A small network was shown many inputs. Here are its activations along a few directions, one row for each input.
In each table, some parts of the input vary, and every possible input appears once, in random order.
A made-up example of a description, with smaller parts first: ring(8) and (point or (values(2) and line(4)) or ring(9)).
Shared parts are said once, and a part with two or three values counts as separate values.
In the rows, zero is written as 128.

Other details of the inputs vary at random and push rows far along two fixed directions, the same in every table; ignore that.

A family of inputs:
row 1: [121 110 159  96 133 135 149 115 161 152 103 142 129 129 135 148 127]
row 2: [ 81 109 219  77 127 147  73 177 227  89 154 186  73 136 118 157  62]
row 3: [132 133  49 189 151 135 108 118 111 136 122 108 113 104 112 137 136]
row 4: [126 141  88 156 148 116 122 147 100 100 146  73 110  74 100 135  85]
row 5: [127 129 161  88 147 131 132 145 173 119 113 146 118 131 120 113 141]
row 6: [131 142 150 117 128 125 152 118 107 160 144 144 177 157 141 124 146]
row 7: [160 113  99 179 134 150 112 137  96 109 133  93  90  76 135 151  93]
row 8: [133 128  99 121 106 122 158 115 104 160 106 126 191 168 133  92 191]
row 9: [151 136 117 134 122 137 152 120 106 160 121 135 171 163 148  98 193]
row 10: [135 132 114 131  98 103 154  90  84 156 117 135 170 176 148 110 176]
row 11: [120 154 113 114 134 109 177 101 110 187 130 115 191 154 134 126 175]
row 12: [111 116 162  91 111 105 126 115 134 108 110 155 130 154 126 116 117]
row 13: [132 119 216  70 156 145 101 166 202  86 123 179  84 119 119 116 102]
row 14: [143 132 139 142 158 119  85 145 134  61 143 112  40  67 119 139  72]
row 15: [133 153 123 125 136 117 164 104 103 182 142 123 184 147 142 126 168]
row 16: [167 132  68 179 126 134 114 154  85  99 135  85 113  96 118 110 133]
row 17: [131 122 125 127 151 133 100 169 150  68 122 107  75  79  98 115  90]
row 18: [124 132  90 149 134 103 120 120 102  96 122  86  93  97 115 124 111]
row 19: [118 112 107 124 111 126 172  90 111 184  94 116 177 150 141 131 165]
row 20: [135 141  47 204 124 147  98 147 102 124 180  70  86  91 135 149 116]
row 21: [120 119 208  81 131 128 110 162 160  91 145 172 119 129 109 134  65]
row 22: [107 132 180 116 146 142 101 131 197  90 132 191 112 146 103 134 132]
row 23: [122 101 131 113 100 131 154 105 119 160  98 138 170 153 138 132 139]
row 24: [156 140  80 184 134 117 113 120  70 100 143  87  93  97 137 127 122]
row 25: [140 149  48 208 115 154  98 147  97 119 172  82  86  88 136 136 114]
row 26: [131 108 177  99 133 144 139 114 158 152 110 157 128 132 145 146 126]
row 27: [110 125 165  88 120 116 138 134 134 127 130 151 164 147 115 123 106]
row 28: [136 101 148 118 103 138 145 114 123 154 109 149 156 151 143 136 133]
row 29: [117 140 134 102 128 101 157  91 129 155 111 135 145 159 141 121 170]
row 30: [ 90 139 125 119  95 128 120 128 154 156 129 141 151 171 134 135 135]
Description of these inputs: values(2) or line(4) or (values(4) and ring(6)).
Question: Which other rows belong to the same alternative as row 25? List them by row number.
Answer: row 2, row 20, row 30

A family of inputs:
row 31: [138  99 106 162 109 139 126 125  86 127 137  96 113  93 139 159  77]
row 32: [111 118 144 124  96 151 112 125 157 151 133 176 134 185 153 119 160]
row 33: [109 101 210  72 135 133 135 124 178 144 120 160 108 119 138 174  68]
row 34: [114 132  83 143 116  99 119 138  97 100 130  79 123 108 106 126 100]
row 35: [ 97 126 168 109 124 142  99 124 197 131 131 174  92 157 141 143 137]
row 36: [139 144 205  65 166 110 138 143 149 104 128 163 126 128 119 101 120]
row 37: [164 119  66 169 112 126 140 101  71 138 100 101 133 135 148 100 184]
row 38: [139 135 123 161 115 157 103 156 132 113 166 132 117 123 132 134 120]
row 39: [139 159 136 103 139  96 183  91  93 162 122 137 195 173 139  85 207]
row 40: [114 153  71 162 127 125  97 157 135 101 153  99 106 123 107 115 142]
row 41: [104 168 137 116 122 112 113 130 144 127 162 158 139 177 130 100 164]
row 42: [181 127 118 149 141 137 128 150  90 102 127 102 117  88 127 113 121]
row 43: [120 150  81 163 140 137 113 156 134 117 161  94 119 106 108 132 133]
row 44: [163 120 139 136 128 127  92 159 119  48 120 129  74 103 116 100 104]
row 45: [110 125 180 104 143 156 118 132 195 158 138 166 110 137 144 160 123]
row 46: [115 139 165 113 144 107 109 153 122  72 164 116  93  89 106 142  42]
row 47: [137 136 150 125 112 155 127 146 141 157 154 156 159 158 145 127 146]
row 48: [117 127 101 136 128 110 139 135 100 121 135  80 142  98 109 142  94]
row 49: [120 126 179 113 112 152  96 154 173 112 147 190 127 165 129 125 121]
row 50: [151 114 132 139 165 130 107 124 147  86 103 123  63  80 119 143 108]
row 51: [116 130  42 168 100 109 146  98  76 155 112  72 150 124 130 131 142]
row 52: [ 98 111 145 100 114 126 156 108 141 159 109 133 158 137 127 147 109]
row 53: [108 125 151  83 123 111 163 127 125 165 120 122 184 144 122 135 118]
row 54: [157 134  67 150 148 129 167 108  92 165  95  81 154 100 130 115 175]
row 55: [107 127 131 141 146 160  88 165 187  93 147 130  68  88 106 151  81]
row 56: [122 158  40 181 129 125 127 130 105 150 147  89 156 136 115 121 180]
row 57: [172 126 103 163 133 128 116 138  89  86 119 111 112 104 119 107 132]
row 58: [122 112 162 106  90 121 141 117 110 142 122 158 174 170 139 131 118]
row 59: [136 123 138 112  88 124 178 105  79 198 126 131 218 175 159 130 153]
row 60: [102  98 209  78 128 131 133 115 179 132 121 163 104 125 136 173  73]
row 61: [102 149 150  97 110  87 138 114 108 125 142 139 154 168 129 110 124]
row 62: [125 142  77 167 143 156 116 150 142 144 146  96 110  94 121 146 123]
row 63: [133 153 111 139 140 102 136 137  77 123 162  83 134  94 121 137  85]
row 64: [154 101 172  94 133 145 154 118 134 155  97 159 146 144 149 116 148]
row 65: [111 158 188  87 148 131 114 154 174 128 170 171 130 148 125 123 118]
row 66: [124 117 157 118 115 165 130 133 157 177 140 168 150 163 156 137 145]
row 67: [165 124 109 147 165 134 138 120 119 128 111  93  92  75 135 144 130]
row 68: [161 131  70 171 146 127 162  86  89 158 106  81 131 102 146 135 183]
row 69: [151 156 111 140 160  98 125 128  95  88 132 112 115 108 109  97 139]
row 70: [113 108 181 114 116 169 108 143 181 136 144 182 115 152 144 142 115]
row 71: [115 115 146 128 108 156 117 122 158 160 131 179 144 177 147 131 154]
row 72: [124 170 100 163 145 126 109 146 119 111 185 109 115 113 118 124 129]
row 73: [150 134  94 142 158 115 137 140 106  96 117  83 119  83 102 108 138]
row 74: [ 97 102 200  62 132 134 134 140 181 134 110 157 126 119 118 155  59]
row 75: [163 105 109 154 136 138 117 124 106 105 103 123 101 106 128 120 129]
row 76: [ 98 112 132 106 112 118 146 103 136 156 100 138 159 146 122 142 116]
row 77: [144 119 108 160 104 129 128 137  74 114 148  93 134 100 131 145  85]
row 78: [127 117  93 163 127 120 126 103 105 135 123  94 103  94 131 170  98]
row 79: [147 103 102 158 115 141 131 132  80 143 136  89 121  88 142 160  77]
row 80: [150 100 161 109 127 143 147 112 130 138 100 154 135 140 145 117 149]
row 81: [ 92 113 180  73 125 107 127 137 159 113 115 153 144 144 104 135  85]
row 82: [118  94 152 114  97 131 136 108 117 152 113 155 150 155 144 145 107]
row 83: [130 141 103 105 121  95 168 101 107 151  91 124 184 176 127  75 219]
row 84: [ 98 153 194  88 144 125  93 151 188  99 162 192 113 159 113 119 112]
row 85: [134 120 145 104 132 118 144  90 146 140  86 150 122 153 147 117 179]
row 86: [106 122 117 117  92 107 169  65 111 197 104 132 173 182 162 142 176]
row 87: [119 107 109 129  72 119 161  83  83 187 109 135 185 188 165 124 165]
row 88: [111 143  63 173 122 141  97 142 143 116 138 104  93 117 118 128 138]
row 89: [101 133 190  75 147 144 111 172 205 122 147 169 124 139 110 132 107]
row 90: [ 97 134 119 128 124 145 122 123 172 155 123 156 142 159 124 131 157]
row 91: [147 123  92 148 154 133 134 126 120 107 102  91 102  75 112 123 129]
row 92: [148 134  87 145 157 109 125 138 107  89 109  92 116  92  96 104 140]
row 93: [134 114 135 117 151 127  93 151 162  54  96 126  53  82 100 113  93]
row 94: [129 110 156 126 102 124  85 163 121  57 142 130  81 105 119 135  45]
row 95: [132 127 100 119 130 118 173  82 117 175  74 134 182 162 132 101 208]
row 96: [173 125 113 156 131 134 132 137  88  99 125 106 122 101 128 110 135]
row 97: [127 146 104 146  81 135 134 116 113 169 143 152 182 203 155 101 205]
row 98: [157 136  98 135 165 118 139 149 106 108 117  81 123  78 105 110 133]
row 99: [115 125 137 151 150 151  78 144 181  99 144 140  56  97 121 165  92]
row 100: [109 131 142 132 129 149 132 107 167 171 138 150 131 149 150 155 159]
row 101: [148 161 102 141 147  92 123 129  89  82 134 105 109 117 116  83 151]
row 102: [117 147 128 129 133  95 121 129  97 102 151 114 127 118 112 131  87]
Question: Describe the family of inputs behind these rows.
Answer: values(3) and line(4) and ring(6)
Question: Changing only the values(3) part turns row 69 into row 102. The same change can be made to row 85. Which row results?
Answer: row 86
Question: Changing only the values(3) part turns row 92 into row 56. The same change can be made to row 68. Which row results?
Answer: row 100
Question: Change only the values(3) part in row 74. List by row number the other rows that result.
Answer: row 54, row 62
Question: Change only the values(3) part in row 95. List by row number the other rows that result.
Answer: row 76, row 90
Question: Start at row 41 and move only the ring(6) part, one step at a time. The first step leads to row 97. Which rows follow, in order?
Answer: row 32, row 35, row 88, row 40
Question: Change only the line(4) part in row 57. List by row number the other rows that result.
Answer: row 42, row 44, row 96

A family of inputs:
row 103: [110 124 123 127 123 130 142 107 130 164 123 130 149 138 134 145 131]
row 104: [133 112 132 120 113 122 144 110 118 135 101 130 144 141 133 126 141]
row 105: [146 124 139 117 134 127 152 118 114 135 117 127 148 127 133 116 147]
row 106: [147 125 138 120 128 118 141 120 104 132 118 135 150 137 132 114 140]
row 107: [128 134 132 143 123 146 120 108 149 153 137 158 119 159 155 134 172]
row 108: [162 156  35 217 156 121  83 166  71  59 164  47  67  45  98 127  91]
row 109: [115 131 126 124 105 121 135 118 112 146 138 129 148 149 140 130 125]
row 110: [110 121 124 127 105 124 138 112 124 152 128 128 153 147 136 144 130]
row 111: [128 122 110 150 105 165 122 141 141 161 138 142 150 152 141 130 153]
row 112: [118 139 122 122 118 116 129 125 122 128 131 133 141 154 129 105 149]
row 113: [120 130 127 121 126 127 145 118 128 165 129 120 147 136 138 141 136]
row 114: [126 137 131 127 120 122 137 123 110 147 144 133 157 146 134 133 128]
row 115: [113 131 117 125 118 119 132 120 134 133 122 133 144 152 123 120 155]
row 116: [125  94 238  55 160 139  92 171 208  57 110 176  52  92 109 139  42]
row 117: [121  96 237  62 137 132  84 171 191  43 119 183  53 105 109 128  33]
row 118: [116 135 114 125 134 124 136 114 140 144 116 135 141 143 122 120 156]
row 119: [125 141 120 117 137 122 138 125 140 144 122 126 140 139 128 117 160]
row 120: [126 136 133 126 125 128 149 122 120 153 142 124 154 136 134 135 135]
row 121: [128 148 128 122 136 124 140 128 130 133 134 129 149 138 124 111 159]
row 122: [167 123  35 213 156 132 101 142  73  74 126  42  56  25 107 145  79]
Question: Describe the family of inputs behind these rows.
Answer: values(2) or (values(3) and ring(6))
Question: Which of the alternatives is row 114?
Answer: values(3) and ring(6)
